Each row below holds a small network's activations on one input, seen along a few directions.
Each table varies a few parts of the input and shows all the possible inputs, shuffled.
A made-up example of a description, with smaller parts first: one of 8 places around a ring, together with either a single point or (one of 2 separate values, together with one of 4 places along a line) or one of 11 places around a ring.
Shared parts are said once, and a part with two or three values counts as separate values.
In the rows, 128 means zero.

Other details of the inputs shift rows strongly along two fixed directions, in all tables alike. That doesn't count.

Table:
r1: [ 98 115 100 158 150 135 109 151 117 148 148 107 165 136 109]
r2: [146  88 142 151  73  75  87 133 158  89 112 110 219 130 120]
r3: [135 142 135 109 130 141 157 112 131 138 123 142  78 117 138]
r4: [140 142 138 118 121 123 128 114 123 119 116 137 116 134 132]
r5: [142 145 133 116 130 133 140 112 124 123 114 140 104 126 140]
r6: [135 128 138 102 133 136 157 116 133 136 125 147  76 113 140]
r7: [142 143 141 118 123 125 127 114 120 117 118 136 115 135 132]
r8: [135 119 140 108 123 124 145 117 134 130 124 143  97 119 131]
r9: [144 136 138 127 117 115 120 114 121 111 117 129 137 133 130]
r10: [131 126 143 114 113 120 137 120 137 122 126 133 110 122 129]
r11: [141 133 139 123 114 112 120 117 125 113 115 132 134 135 128]
r12: [ 99 127  98 151 160 148 121 149 112 150 149 111 146 133 117]
r13: [139 153 140 111 132 132 134 115 116 118 123 140 100 135 137]
r14: [ 94 126 105 144 162 150 123 155 116 156 152 118 132 136 114]
r15: [141 111 138 122 109 110 130 118 142 128 112 140 131 123 127]
r16: [139 139 142 118 121 122 125 121 123 110 122 133 121 132 136]
r17: [ 99 137 100 145 168 157 125 150 105 149 155 114 131 133 122]
r18: [142 124 137 135 104  98 106 116 127 101 114 122 165 135 123]
r19: [138 143 140 114 126 127 132 119 125 116 120 138 110 130 139]
r20: [ 96 135 105 140 168 159 130 152 112 159 153 120 118 136 119]
r21: [142 126 136 125 100 117 127 122 147 112 118 125 139 122 132]
r22: [106 107 101 159 144 143 119 157 139 156 146 110 165 127 118]
r23: [142 142 140 120 120 120 123 113 119 113 119 132 125 136 130]
r24: [ 99 121 104 154 154 141 111 155 113 140 153 106 160 133 115]
r25: [138  72 138 147  74  59  87 120 145  88 117 107 218 127 105]
r26: [145 125 133 113 126 131 153 114 139 137 113 148 100 114 141]
r27: [139 148 143 114 129 131 133 118 120 119 122 139 103 133 135]
r28: [138 145 140 113 127 128 135 118 124 121 119 140 105 132 135]
r29: [139 140 137 117 126 129 134 118 126 118 116 138 113 126 140]
r30: [140 145 141 115 126 126 129 118 120 111 123 134 115 131 138]
r31: [142 142 134 121 124 125 131 113 123 121 115 136 117 130 134]
r32: [ 98 122 102 152 156 145 116 154 115 145 151 109 153 132 118]
r33: [143  95 135 135  95  90 112 120 145 114 111 127 172 124 120]
r34: [136  91 140 131  92  84 110 118 141 105 119 122 169 126 114]
r35: [132  98 144 133  84  83 103 127 145  93 124 113 178 125 119]
r36: [144 160 134 112 141 145 147 108 113 130 119 143  84 129 141]
r37: [101 129  99 154 159 144 113 147 105 146 152 109 153 139 112]
r38: [ 95 133 103 141 168 157 131 155 114 156 154 118 122 131 122]
r39: [138 118 137 111 122 125 146 115 134 126 121 141 103 113 136]
r40: [ 98  95 106 149 144 132 121 157 135 159 148 117 154 126 109]
r41: [147 112 137 138  97 104 113 123 152 116 111 126 165 128 127]
r42: [ 97 128 104 141 151 162 134 155 132 165 152 116 119 128 117]
r43: [134 138 139 108 124 137 151 114 132 135 123 141  82 121 135]
r44: [143 122 136 113 124 131 148 118 141 134 114 146 102 114 141]
r45: [144 149 135 118 130 131 135 111 117 116 119 134 112 129 139]
r46: [143 146 133 118 130 131 139 113 122 121 115 137 108 126 140]
r47: [134 116 140 122 104 111 128 121 139 110 123 127 134 120 130]
r48: [ 94 115 105 151 151 138 112 158 119 144 152 110 157 135 113]
r49: [104  77 109 178 108  98  78 164 147 131 144  91 236 140  95]
r50: [139 156 141 109 137 140 142 115 116 125 123 143  87 133 139]
r51: [143 141 136 123 122 122 127 114 120 111 117 130 127 129 135]
r52: [139 140 138 117 123 125 131 115 125 122 115 140 112 133 132]
r53: [ 99 102 100 144 155 143 135 146 123 159 152 115 135 118 115]
r54: [ 96 115 106 147 140 144 120 163 139 148 156 107 149 128 116]
r55: [141 136 136 121 110 129 136 120 144 124 119 132 118 122 133]
r56: [141 140 138 123 117 115 117 114 117 108 119 131 132 139 128]
r57: [ 98 136  99 141 172 164 136 151 112 159 151 119 116 128 126]
r58: [137 125 137 118 112 120 139 114 136 118 121 131 115 119 134]
r59: [102 134 106 135 172 179 151 157 133 183 151 134  91 127 129]
r60: [139 128 141 128 108 101 106 122 122  94 122 122 158 137 127]
r61: [140 104 140 124 104 103 123 124 147 117 115 134 144 120 129]
r62: [144 152 133 116 132 133 136 110 114 115 118 136 106 130 141]
r63: [139 141 137 113 118 140 144 123 144 126 121 136 100 118 141]
r64: [141 161 136 108 144 151 151 113 114 127 122 144  78 125 148]
r65: [102 122 106 143 160 164 137 160 137 170 151 123 120 126 127]
r66: [137 141 141 111 115 135 142 125 144 127 121 137  98 124 136]
Description of these inputs: one of 6 places around a ring, together with either one of 5 places around a ring or one of 6 places along a line.
Changing only the place on the ring of 6 turns r50 into r23. The same change can be made to r27. Which row results?
Answer: r7
Changing only the place on the ring of 6 turns r16 into r51. The same change can be made to r65. Which row results?
Answer: r22
Change only the place on the ring of 5 in r21. List by row number the other rows that result.
Answer: r22, r26, r53, r58
A walk changes only the place on the line of 6. It starts at r48 and steps to r38. List the rest of the walk in order.
Answer: r19, r16, r30, r60
Change only the place on the ring of 5 in r59. List by row number the other rows that result.
Answer: r8, r10, r40, r66
A walk changes only the place on the ring of 6. It starts at r29 and steps to r5. List the rest of the walk in order.
Answer: r1, r52, r14, r48

Table:
r67: [151 115 154 132  63  85  99 126 166  88 110 117 181 133 120]
r68: [156 116 135 149 104  78  79 116 114  76 104 118 217 144 129]
r69: [ 65 141  88 151 184 164 116 170  88 144 182  92 139 137 112]
r70: [ 84 118  80 171 165 173 122 178 139 187 164 101 156 133 107]
r71: [168 117 152 132  64  86 104 118 165  74  95 121 187 122 143]
r72: [ 80  87  83 155 183 152 132 165 113 176 165 114 146 118 113]
r73: [ 79 129  84 166 188 154 104 166  93 175 159 110 156 155  98]
r74: [ 82 120  90 168 174 142  93 170  92 139 167  95 186 145 109]
r75: [ 86  78  84 168 171 137 120 157 123 191 148 120 163 131  96]
r76: [150 195 137  89 160 169 172  98  97 122 115 156  32 123 165]
r77: [150 184 132 104 147 157 159  94 102 127 112 144  61 127 152]
r78: [139 174 159  80 132 166 172 124 150 150 115 169  18 130 152]
r79: [156 174 143  94 130 169 175 115 148 131 111 156  48 110 170]
r80: [165 188 147  86 156 157 164  95  99 120 103 168  41 128 170]
r81: [150 131 147  88 137 135 169 102 126 128 113 164  59 106 154]
r82: [143 103 161 129  64  75  89 141 163  68 118 115 197 132 129]
r83: [106 114  90 171 150 157 117 165 143 156 144 102 177 124 128]
r84: [140 180 122 109 167 164 158 109  97 130 123 143  66 126 156]
r85: [ 76 141  86 154 181 165 117 161  91 165 172 101 134 145 100]
r86: [ 86  94 106 140 161 143 134 151 119 168 165 117 125 123 106]
r87: [ 73  90 101 145 143 132 126 153 122 148 173  94 144 116 100]
r88: [156 164 138 109 118 159 164 112 151 136 107 145  72 115 158]
r89: [158  96 153 113  77  72 123  96 141  76 103 130 156 109 134]
r90: [136 180 142  94 157 154 154 111 102 141 118 161  42 142 140]
r91: [137 155 156 101 119 149 149 131 150 130 128 144  71 128 143]
r92: [ 83 129 111 150 159 138  99 160  96 135 171  99 154 150 103]
r93: [142 121 146 135  73 101 110 128 162  92 118 109 172 125 127]
r94: [146 127 142  96 134 130 164 101 131 153 104 170  60 120 136]
r95: [177 133 159 129  84  67  90  92 123  80  77 144 179 152 127]
r96: [102 118 106 154 149 155 118 173 143 151 153 113 158 128 129]
r97: [140  94 146 117  88  80 123 109 138  85 119 123 153 110 129]
r98: [154 183 124 108 162 167 162  95 100 148 107 156  56 133 147]
r99: [162 136 133  98 136 141 177  88 128 134  99 161  61  99 161]
r100: [137 112 151 132  67  87  96 139 161  72 123 106 188 125 129]
r101: [153  87 169 110  66  52 108 101 148  88  97 143 158 130 115]
r102: [139 138 124  97 155 156 182 104 121 147 120 154  48 100 154]
r103: [155 164 151 101 128 163 162 119 150 144 114 158  58 125 156]
r104: [128 157 140 102 122 158 154 133 149 140 132 138  66 125 138]
r105: [162 167 137 109 145 179 171 115 146 164 105 165  52 122 162]
r106: [ 85  90  92 155 149 136 129 148 122 158 162  99 154 113 103]
r107: [ 84 142  99 149 183 163 118 158  91 160 169 109 128 148 110]
r108: [ 96 131  90 162 164 143 104 148  97 150 153 102 167 146 102]
r109: [ 88 124  72 178 184 154 103 159  91 153 159  92 187 139 113]
r110: [149 136 135  98 130 140 174  91 127 139 110 151  58 103 146]
r111: [ 85 118 107 153 151 156 117 179 145 175 156 117 144 142 107]
r112: [ 83  83  74 167 188 155 128 165 114 184 162 113 161 117 113]
r113: [148  78 157 119  75  58 103 114 140  72 112 126 183 119 125]
r114: [167 141 159 122  71  74  99  89 121  57  97 119 171 136 131]
r115: [154 162 154  93 125 155 160 124 149 124 113 159  62 118 165]
r116: [101 123 102 155 140 157 120 164 145 162 151 108 150 131 111]
r117: [146 116 157 132  80  96 104 133 161  98 118 122 172 135 125]
r118: [ 67 125  82 166 193 160 103 180  88 154 182  95 165 145 108]
r119: [169 130 158 130  84  69  89  99 119  71  98 128 185 148 127]
r120: [ 66  84 100 148 163 139 123 168 117 166 181 103 141 126  95]
r121: [154 128 154 120  77 102 120 123 162  81 109 124 153 120 144]
r122: [166 145 135  91 139 148 186  79 129 156  97 173  34 107 151]
r123: [ 81 123  89 169 176 148  97 166  93 156 172  96 175 150  99]
r124: [168 114 143 147  62  87 100 113 167  88  93 115 202 124 133]
r125: [127 125 153 129  96  75  83 126 117  83 122 120 172 155 106]
r126: [162 115 151 133  81  92 103 129 161  88 101 130 184 127 142]
r127: [146 121 143 139  75 101 109 126 162  95 114 111 179 124 128]
r128: [ 90 141  98 152 158 146 114 147  97 137 161  95 148 139 112]
r129: [140 124 157 128  72  63  79 111 120  60 119 107 190 149 107]
r130: [173 190 141  99 138 152 163  77 105 120  92 156  56 125 162]
r131: [173 169 144  99 140 169 172 110 148 141  94 172  55 114 176]
r132: [130 137 132  91 145 155 177 106 124 158 129 154  35 110 136]
r133: [141 125 144 135  89  75  86 116 115  58 121 105 197 137 125]
r134: [120 135 145  82 146 145 172 116 125 157 129 165  27 121 132]
r135: [ 65 113  92 166 144 159 109 187 140 157 180  80 168 129 102]
r136: [164 123 167 120  67  85 107 119 169  97  90 144 158 138 130]
r137: [168 172 153  94 130 166 172 108 150 145 101 168  43 123 164]
r138: [ 90 129  78 176 193 164 108 160  90 175 161 104 165 149 108]
r139: [161 124 157 125  81  96 112 122 165 110  91 144 154 138 131]
r140: [111 114 102 165 147 150 114 163 148 175 132 124 163 140 115]
r141: [156  95 161 114  59  62 117  91 146  72 104 122 160 112 123]
r142: [138  79 162 115  72  56 100 117 141  68 120 123 178 119 122]
r143: [142 129 137 139  96  86  89 113 116  87 118 113 185 146 111]
r144: [134 139 129  95 148 157 178 104 123 161 124 156  38 109 137]
r145: [102  93  92 156 171 149 135 144 119 183 148 123 138 121 111]
r146: [158 138 154  83 129 136 176  91 129 138 110 169  41 112 150]
r147: [ 95 123  78 172 168 180 128 170 139 194 154 109 150 130 112]
r148: [119 125 136  95 131 135 159 113 126 140 137 141  61 115 125]
r149: [ 79 145 101 145 163 155 118 152  93 138 170  94 129 139 110]
r150: [155 131 146  94 133 134 170  94 128 142 109 164  59 114 146]
r151: [147  93 156 114  87  73 119 105 143 108 101 147 144 128 117]
r152: [165  91 152 119  67  61 113  90 145  87  95 133 168 120 117]
r153: [131  79 151 124  68  57 100 117 141  66 124 108 187 115 116]
r154: [ 75 141  99 141 187 163 116 169  88 145 176 107 127 142 118]
r155: [162 139 164 117  87  74  96 100 120  80  93 142 156 151 124]
r156: [ 90  83  79 172 155 138 122 147 122 169 153  99 174 114 103]
Changing only one part turns r156 into r87. The same change can be made to r131. Which row results?
Answer: r82
Changing only one part turns r150 into r120. The same change can be made to r139. Which row results?
Answer: r78
Changing only one part turns r119 into r123. The same change can be made to r77. Which row results?
Answer: r114
What is each input in this table made of?
Answer: one of 3 separate values, together with one of 5 places along a line, together with either a single point or one of 5 places around a ring
Change only the place on the ring of 5 in r122. List by row number the other rows that result.
Answer: r99, r112, r145, r156
Change only the place on the line of 5 in r118. List by row number the other rows that result.
Answer: r68, r74, r80, r154
Which other rows agree with r88 in the place on the line of 5 and the choice among 3 separate values? List them by row number.
Answer: r70, r71, r126, r137, r139
Change only the choice among 3 separate values in r67. List by row number the other rows that result.
Answer: r85, r132
A walk changes only the place on the ring of 5. It starts at r141 and steps to r132. List the rest of the walk in order.
Answer: r86, r113, r97
